Small tables with named rows and columns. After each table, cells are looked up by row and column.

Table Lar
,Dages,Runofez,Metok,Sapab,Romo
Sevot,122,195,88,66,146
Gaf,129,77,145,136,156
Tove,114,102,195,148,161
Febi,123,128,186,151,160
Gogumo,57,140,136,125,189
Fiv,149,126,34,45,76
Pak,97,91,140,139,142

Romo of Sevot: 146
Runofez of Gaf: 77
Metok of Pak: 140
Romo of Gaf: 156
Runofez of Fiv: 126
Metok of Tove: 195
Sapab of Fiv: 45

Laguf:
cols = Gutoge, Gebo, Fuz, Nifanol, Lev, Furod
Zalaza: [146, 144, 192, 45, 147, 185]
Dipal: [178, 148, 135, 59, 148, 93]
Rigimu: [101, 112, 185, 130, 147, 238]
Fub: [194, 197, 115, 141, 144, 168]
Fuf: [106, 123, 65, 139, 149, 218]
Rab: [191, 119, 86, 190, 160, 144]
Kas: [184, 85, 186, 185, 148, 160]
Dar: [122, 223, 198, 190, 159, 131]

Kas, Furod => 160
Dipal, Furod => 93
Zalaza, Gutoge => 146
Zalaza, Gebo => 144
Dipal, Gutoge => 178
Fuf, Gebo => 123
Rab, Furod => 144
Fuf, Lev => 149
Fub, Fuz => 115
Dipal, Fuz => 135
Zalaza, Fuz => 192
Row with the largest Lev: Rab

Table Budi
|  | Pekitef | Voma | Gam | Puv | Vusor | Ralo | Veled |
|---|---|---|---|---|---|---|---|
| Gipite | 118 | 81 | 134 | 152 | 177 | 135 | 180 |
| Sosen | 157 | 150 | 108 | 70 | 199 | 195 | 133 |
| Panifus | 119 | 192 | 83 | 80 | 146 | 140 | 94 |
| Sok | 146 | 174 | 92 | 49 | 170 | 163 | 100 |
| Gar | 152 | 126 | 98 | 77 | 177 | 199 | 131 |
| Roteba | 64 | 155 | 82 | 173 | 147 | 81 | 118 |
| Figi | 114 | 131 | 136 | 146 | 123 | 83 | 136 |
| Kevevu | 101 | 139 | 157 | 149 | 14 | 21 | 130 |
| Nedo | 112 | 245 | 120 | 85 | 113 | 9 | 147 |
| Zano | 151 | 56 | 166 | 127 | 128 | 150 | 152 |
| Belumod | 89 | 250 | 84 | 101 | 128 | 25 | 112 |
| Vam | 112 | 83 | 153 | 186 | 95 | 88 | 174 |

Voma of Figi: 131
Gam of Vam: 153
Veled of Kevevu: 130
Veled of Sosen: 133
Veled of Sok: 100
Vusor of Zano: 128

Dabuk.csv
,Dukubeg,Miniva,Mut,Pif,Gesitag,Mureb,Nekim,Pogupu
Kab,161,178,179,166,88,235,118,113
Par,190,213,195,152,248,40,195,201
Kasel,151,199,148,180,191,116,181,187
Kos,184,154,135,224,158,133,167,180
Ruvuba,155,173,142,208,137,183,157,144
Tuled,194,105,150,174,185,153,178,210
Zolima,174,148,146,189,70,221,110,154
Lib,161,181,197,95,222,143,186,186
Noz,192,141,122,195,87,182,114,202
Zemikup,151,206,184,202,85,231,125,76

Miniva of Lib: 181
Miniva of Zolima: 148
Gesitag of Tuled: 185
Gesitag of Kab: 88
Nekim of Ruvuba: 157
Dukubeg of Par: 190
Gesitag of Ruvuba: 137
Pif of Zemikup: 202
Pogupu of Ruvuba: 144
Pogupu of Noz: 202
Nekim of Lib: 186
Miniva of Kasel: 199
Nekim of Zolima: 110
Dukubeg of Kasel: 151
Pif of Kab: 166
Mut of Zemikup: 184
Gesitag of Zolima: 70
Pogupu of Zolima: 154

Lim
fields: Nosabe, Rikabu, Dokige, Guke, Fup, Bive, Roru, Galimi, Lem
Gikem: [5007, 1292, 4167, 1946, -4641, -382, -48, 2110, 626]
Losek: [4792, -4412, -2423, 428, 889, 2427, 3313, 3691, -3524]
Modu: [-3282, 5619, -29, -1247, 1938, 5578, -6774, 1082, -1230]

What is the Bive of Modu in Lim? 5578
What is the Rikabu of Gikem in Lim? 1292
What is the Roru of Gikem in Lim? -48
What is the Galimi of Modu in Lim? 1082
What is the Bive of Gikem in Lim? -382
What is the Fup of Gikem in Lim? -4641
What is the Guke of Gikem in Lim? 1946
What is the Lem of Modu in Lim? -1230
What is the Roru of Modu in Lim? -6774
What is the Galimi of Losek in Lim? 3691
What is the Roru of Losek in Lim? 3313
What is the Lem of Gikem in Lim? 626
Row with the largest Roru: Losek

Mib
         Pofek  Zuvapek  Badafep  Koruki  Rop  Kogirat  Taz  Runasa  Latera  Rak
Gakek      138       95      166      58   67       94  117      73     139  185
Lusudi     164       45       41      64   59      154  149     120     164   82
Baz         63       91       87      72   67      162  161     152     168   67
Fifediz    126      108      173      98  137      178  221     198     191   95
Vuf        150       69       76      83   74      111  112      93     140  120
Defo       123       72       96      91   95       93  127     123     162  117
Girup       26       75       56      48   37      189  174     164     175   16
Lezasu     117       65       95      85   89       89  129     124     170  115
Fem        132      117      147      93   95      109  107      82     108  155

What is the Zuvapek of Baz in Mib? 91
What is the Kogirat of Fifediz in Mib? 178
What is the Rak of Fem in Mib? 155
What is the Badafep of Fifediz in Mib? 173
What is the Koruki of Baz in Mib? 72
What is the Latera of Lezasu in Mib? 170
What is the Runasa of Gakek in Mib? 73
What is the Runasa of Baz in Mib? 152
What is the Pofek of Defo in Mib? 123
What is the Rop of Defo in Mib? 95
What is the Pofek of Fem in Mib? 132
What is the Badafep of Gakek in Mib? 166
What is the Taz of Vuf in Mib? 112
What is the Taz of Baz in Mib? 161
What is the Rak of Baz in Mib? 67
What is the Pofek of Lezasu in Mib? 117
What is the Zuvapek of Lezasu in Mib? 65
Row with the largest Rop: Fifediz

Puguf.tsv
	Losogum	Mibude
Tob	490	809
Firikug	383	732
Siv	436	369
Vul	429	78
Vopopif	387	496
Morepi	431	934
Pep	434	558
Fefata	439	329
Vigul	394	614
Vab	408	325
Niseta	428	597
Ziz	514	510
Nubu	387	313

What is the Mibude of Vigul in Puguf? 614
What is the Mibude of Tob in Puguf? 809
What is the Losogum of Pep in Puguf? 434
What is the Mibude of Pep in Puguf? 558
What is the Mibude of Vab in Puguf? 325
What is the Mibude of Firikug in Puguf? 732
What is the Losogum of Vab in Puguf? 408
What is the Losogum of Tob in Puguf? 490
What is the Mibude of Nubu in Puguf? 313
What is the Losogum of Ziz in Puguf? 514
What is the Mibude of Morepi in Puguf? 934
What is the Losogum of Siv in Puguf? 436
What is the Losogum of Fefata in Puguf? 439
What is the Losogum of Nubu in Puguf? 387
Which row has the largest Losogum? Ziz

Taz:
            Bas    Pido    Bavu    Goru     Rab    Bemi     Val
Medozut  -0.284  -0.440  -0.125  -0.708  -0.093  -0.735  -0.168
Tudifeb  -0.226   0.030   0.475   0.079  -0.586  -0.049   0.023
Fem      -0.866  -0.040  -0.125  -0.037  -0.068   0.088   0.500
Rideb    -0.313  -0.405  -0.500  -0.708  -0.931   0.307  -0.837
Daf       0.211  -0.648  -0.012   0.371  -0.167  -0.653  -0.391

Medozut, Goru: -0.708
Fem, Val: 0.500
Rideb, Val: -0.837
Fem, Goru: -0.037
Medozut, Bemi: -0.735
Tudifeb, Bavu: 0.475
Rideb, Bavu: -0.500
Rideb, Bemi: 0.307
Daf, Bavu: -0.012
Rideb, Pido: -0.405
Medozut, Pido: -0.440
Medozut, Bas: -0.284
Daf, Pido: -0.648
Tudifeb, Bas: -0.226
Fem, Bavu: -0.125
Fem, Bemi: 0.088
Rideb, Bas: -0.313
Tudifeb, Goru: 0.079

Table Zopipeb
        Sudadum   Moke  Gogame  Zisego   Tado    Vit  Nupifip
Zefesi    -36.2   20.6     2.0   -21.2   -2.8  -23.6     34.1
Lan         5.0   12.9    -1.0   -12.0   -0.5  -47.8     50.6
Nivo      -71.9    3.7    38.4   -46.2  -29.6   35.8     54.3
Figavo     30.8  -51.5     8.5    -7.7  -34.9  -30.4     24.8
Fer       -20.7  -21.4    14.1   -17.1   18.4  -19.1     30.2
Dod       -31.7  -10.2     6.8     4.5  -23.9    2.9    -13.0

What is the Sudadum of Zefesi in Zopipeb?
-36.2
What is the Moke of Dod in Zopipeb?
-10.2
What is the Tado of Figavo in Zopipeb?
-34.9
What is the Zisego of Nivo in Zopipeb?
-46.2
What is the Nupifip of Nivo in Zopipeb?
54.3
What is the Gogame of Lan in Zopipeb?
-1.0

Pedipi
cols = Zat, Muza, Zeletut, Ras, Vumipef, Seto, Lesok, Linadup, Valuf
Vorulol: [-25.769, 39.080, -37.519, -9.825, -6.319, 59.158, -15.664, -19.099, -50.111]
Zum: [-5.408, 7.011, 10.333, -2.200, -35.015, -0.726, -41.793, 2.076, 13.745]
Bepuda: [-8.707, -6.958, 41.312, -38.273, -39.752, 20.442, -48.109, -30.849, 39.953]
Sek: [-27.615, -3.964, 38.557, -19.020, -19.547, 42.848, -20.942, -21.412, 49.856]
Talurob: [13.729, -13.277, -48.662, -7.758, -29.200, 0.944, -32.234, 20.161, -58.064]
Nokul: [-30.433, -9.105, -44.062, 6.357, -17.864, -15.767, -14.133, -14.153, -40.285]
Pemug: [-38.219, -68.515, 33.678, 3.457, 17.111, -95.916, 17.498, 1.371, 39.632]
Goze: [-70.861, -35.659, 8.927, -32.366, -28.585, -39.432, -34.495, 4.126, 2.380]
Mipo: [-5.368, 7.414, -0.468, -20.956, -0.331, -15.863, 13.845, -25.293, -27.889]
Vatev: [-32.621, -14.906, -10.998, -21.185, -48.377, -38.197, -64.651, 7.072, -6.254]
Popir: [-31.150, -15.932, -42.728, -10.221, 38.129, -22.998, 44.884, 15.787, -44.866]

Ras of Nokul: 6.357
Vumipef of Vorulol: -6.319
Valuf of Pemug: 39.632
Vumipef of Mipo: -0.331
Vumipef of Popir: 38.129
Valuf of Popir: -44.866
Zat of Pemug: -38.219
Zeletut of Mipo: -0.468
Zeletut of Goze: 8.927

